X =
75	8	16	58	24	35	11
28	74	15	71	86	18	28
61	20	83	20	6	80	69
15	85	80	33	69	63	85
Rows and columns are counted from 1.
row 1 col 1 => 75
row 3 col 3 => 83
row 1 col 3 => 16
row 4 col 2 => 85
row 4 col 6 => 63
row 3 col 2 => 20
row 2 col 5 => 86
row 3 col 5 => 6
row 3 col 4 => 20

a =
[[  0  44  78  90  79  48   8 -33 -60]
 [-35 -60 -71 -61 -39 -10  14  32  37]
 [ 32  35  31  20  10   3   2   7   9]
 [-71 -55 -29  -1  23  36  36  27  17]
 [-20   8  30  38  32  25  14   6   2]
 [ 86  89  71  36  -7 -44 -66 -70 -56]
 [ 59  21 -22 -53 -70 -67 -47 -21   6]
 [ 28  18   7   2   4   7   8   3 -10]]
Indices start at 1.
(1, 1) = 0
(1, 6) = 48
(1, 9) = -60
(5, 1) = -20
(5, 7) = 14
(3, 2) = 35
(6, 9) = -56
(3, 3) = 31
(5, 2) = 8
(4, 6) = 36
(6, 8) = -70
(1, 5) = 79
(3, 6) = 3
(6, 3) = 71
(1, 8) = -33
(2, 2) = -60
(2, 9) = 37
(8, 3) = 7
(7, 9) = 6
(2, 5) = -39
(8, 7) = 8
(2, 8) = 32
(4, 4) = -1
(4, 5) = 23
(2, 4) = -61
(2, 3) = -71
(8, 9) = -10
(3, 5) = 10
(5, 8) = 6
(7, 7) = -47

A =
-34,0,30,-10,-3,-55,-3,-22,-8,48,22,-12,-3,17,-56,-11
20,1,-13,12,-2,32,4,23,9,-23,-3,13,-1,-8,32,13
-40,4,8,0,-3,-63,1,0,0,13,31,0,-3,4,-64,1
15,4,-5,8,-2,25,3,15,7,-11,-7,9,-2,-4,26,8
11,-9,51,-22,-3,18,-7,-45,-18,84,5,-24,-4,30,17,-23
10,7,-20,16,-1,16,5,30,13,-34,-7,17,-1,-13,16,16
10,-3,15,-4,-2,17,0,-7,-3,25,3,-3,-3,8,16,-3
-10,13,-33,24,-1,-15,8,45,20,-58,9,25,-1,-21,-15,24
-25,9,-4,9,-2,-39,3,15,8,-11,15,9,-2,-4,-39,8
36,-6,16,-3,-2,57,-1,-7,-3,24,-8,-3,-2,8,57,-3
-20,0,30,-11,-3,-31,-3,-22,-8,49,17,-12,-4,17,-31,-12
-5,7,-5,9,-2,-8,3,15,8,-11,-5,9,-2,-4,-7,8
Indices start at 1.
row 1 col 1: -34
row 5 col 11: 5
row 7 col 2: -3
row 5 col 3: 51
row 2 col 15: 32
row 9 col 4: 9
row 10 col 5: -2
row 6 col 7: 5
row 5 col 8: -45
row 3 col 10: 13
row 8 col 4: 24
row 4 col 15: 26
row 7 col 16: -3
row 2 col 4: 12
row 9 col 15: -39
row 7 col 12: -3
row 4 col 12: 9
row 9 col 6: -39
row 11 col 9: -8
row 5 col 5: -3
row 10 col 6: 57
row 5 col 10: 84
row 1 col 5: -3
row 10 col 1: 36
row 11 col 13: -4
row 4 col 10: -11
row 10 col 3: 16
row 11 col 12: -12
row 11 col 7: -3
row 4 col 5: -2
row 5 col 7: -7
row 11 col 2: 0
row 7 col 1: 10
row 12 col 14: -4
row 7 col 7: 0
row 11 col 3: 30
row 12 col 5: -2

grid =
 15    7    1  -24    3   14    5  -23   -5    6    0    3
 -4   -3   -9   70   -2  -29    0   30  -18   -9   -5   -1
 68  -44   -3   -5  -16  -95  -35  106   28  -47    0   38
-13   -3   -2   -6    2   26    3  -27    3    9    3   -3
-10   14    6   69   -2   26   21  -37  -59    8    3    0
 33  -13   -7  -15  -11  -32  -14   52   12  -20    2   20
 47  -45   13    6    0  -64  -34   82   15  -38    6   38
Rows and columns are counted from 1.
(1, 1): 15
(5, 6): 26
(2, 5): -2
(6, 4): -15
(3, 1): 68
(4, 3): -2
(4, 6): 26
(1, 8): -23
(1, 7): 5
(7, 5): 0
(2, 11): -5
(5, 3): 6
(1, 10): 6
(5, 9): -59
(6, 9): 12
(3, 5): -16
(3, 6): -95
(4, 1): -13
(5, 5): -2
(7, 9): 15
(6, 1): 33
(4, 11): 3
(6, 11): 2
(4, 10): 9
(3, 9): 28
(2, 6): -29

data =
array([[42, 51, 53, 42, 40, 44, 48, 84],
       [65, 37, 53, 47, 60, 83, 76, 62],
       [42, 44, 82, 68, 30, 78, 61, 40],
       [34, 24, 82, 73, 25, 83, 61, 34],
       [61, 85, 68, 84, 25, 39, 51, 34],
       [26, 44, 87, 47, 65, 69, 76, 45],
       [34, 17, 92, 47, 35, 73, 54, 34],
       [34, 58, 63, 53, 25, 69, 64, 67],
       [34, 51, 53, 53, 35, 69, 51, 78],
       [42, 78, 53, 89, 60, 44, 54, 45]])
Rows and columns are counted from 1.
row 1 col 1: 42
row 6 col 1: 26
row 7 col 2: 17
row 2 col 2: 37
row 6 col 4: 47
row 5 col 5: 25
row 10 col 4: 89
row 3 col 2: 44
row 5 col 3: 68
row 5 col 6: 39
row 4 col 3: 82
row 8 col 5: 25
row 1 col 2: 51
row 4 col 7: 61
row 8 col 7: 64
row 2 col 3: 53
row 3 col 5: 30
row 9 col 4: 53
row 3 col 4: 68
row 4 col 5: 25
row 3 col 7: 61
row 8 col 1: 34
row 6 col 2: 44
row 1 col 4: 42
row 9 col 7: 51
row 9 col 3: 53
row 6 col 6: 69
row 1 col 6: 44
row 8 col 6: 69
row 9 col 6: 69
row 2 col 5: 60
row 7 col 7: 54
row 6 col 5: 65
row 8 col 2: 58

x = ((106, 404, 656, 297, 459, 474, 242, 447, 360, 482, 487, 434, 449, 449), (368, 475, 540, 41, 511, 507, 523, 705, 619, 560, 433, 424, 828, 584), (341, 544, 496, 867, 484, 728, 510, 608, 400, 509, 508, 468, 392, 512), (736, 650, 557, 638, 406, 544, 463, 673, 573, 500, 508, 490, 447, 592), (363, 437, 505, 368, 427, 505, 418, 722, 351, 446, 434, 349, 406, 455), (765, 470, 366, 754, 388, 465, 611, 356, 710, 589, 429, 490, 853, 451), (233, 457, 441, 704, 444, 375, 523, 443, 470, 250, 387, 464, 467, 593), (606, 456, 368, 299, 453, 434, 490, 349, 402, 468, 462, 334, 77, 728), (749, 554, 624, 331, 458, 586, 438, 188, 371, 595, 524, 584, 662, 443), (256, 336, 538, 719, 472, 498, 371, 549, 721, 566, 428, 574, 587, 436), (454, 627, 486, 515, 514, 502, 331, 338, 511, 491, 497, 524, 252, 588), (675, 446, 576, 175, 501, 490, 292, 637, 433, 438, 461, 508, 559, 497), (373, 640, 528, 464, 531, 475, 655, 544, 431, 574, 482, 540, 129, 510), (611, 461, 407, 726, 470, 405, 347, 505, 497, 567, 412, 408, 476, 316), (415, 416, 485, 323, 454, 403, 524, 549, 386, 467, 434, 560, 479, 403), (543, 485, 332, 203, 472, 255, 406, 428, 332, 488, 493, 470, 315, 383))
Rows and columns are counted from 1.
(1, 1): 106
(15, 5): 454
(5, 1): 363
(4, 12): 490
(9, 8): 188
(2, 1): 368
(8, 14): 728
(16, 3): 332
(5, 2): 437
(10, 5): 472
(8, 8): 349
(1, 9): 360
(3, 5): 484
(13, 8): 544
(6, 6): 465
(1, 13): 449
(9, 11): 524
(13, 12): 540
(2, 5): 511
(16, 14): 383
(14, 5): 470
(9, 6): 586
(4, 10): 500
(15, 10): 467
(1, 8): 447
(13, 13): 129
(11, 11): 497
(8, 4): 299
(2, 3): 540
(15, 6): 403
(9, 4): 331
(10, 11): 428
(10, 6): 498
(6, 12): 490
(10, 14): 436

M =
[[-38  16  12 -23 -58]
 [ 18  -5   9 -17  19]
 [  5  24  31  -6   6]
 [-37  22  44  12   2]
 [  9  16 -30 -17 -34]
 [-35  17  38 -11 -56]
 [-28   8  -2  -9 -59]
 [ -3   3  17 -32  34]
 [-86   1  15 -31   6]
 [  5   5 -30   3 -20]
 [-70  17  40   3 -40]
 [ 60  29 -12  17 -41]
 [  9  29  38  -9 -87]
 [  0   5  50  -2  19]]
Rows and columns are counted from 1.
(1, 1): -38
(4, 1): -37
(5, 5): -34
(12, 1): 60
(3, 3): 31
(11, 1): -70
(14, 2): 5
(4, 2): 22
(2, 2): -5
(14, 4): -2
(1, 5): -58
(9, 5): 6
(4, 3): 44
(10, 3): -30
(14, 1): 0
(3, 2): 24
(8, 4): -32
(3, 1): 5
(12, 2): 29
(11, 2): 17
(10, 1): 5
(4, 5): 2
(9, 2): 1
(13, 1): 9
(8, 1): -3
(11, 3): 40
(1, 3): 12
(3, 4): -6
(2, 3): 9
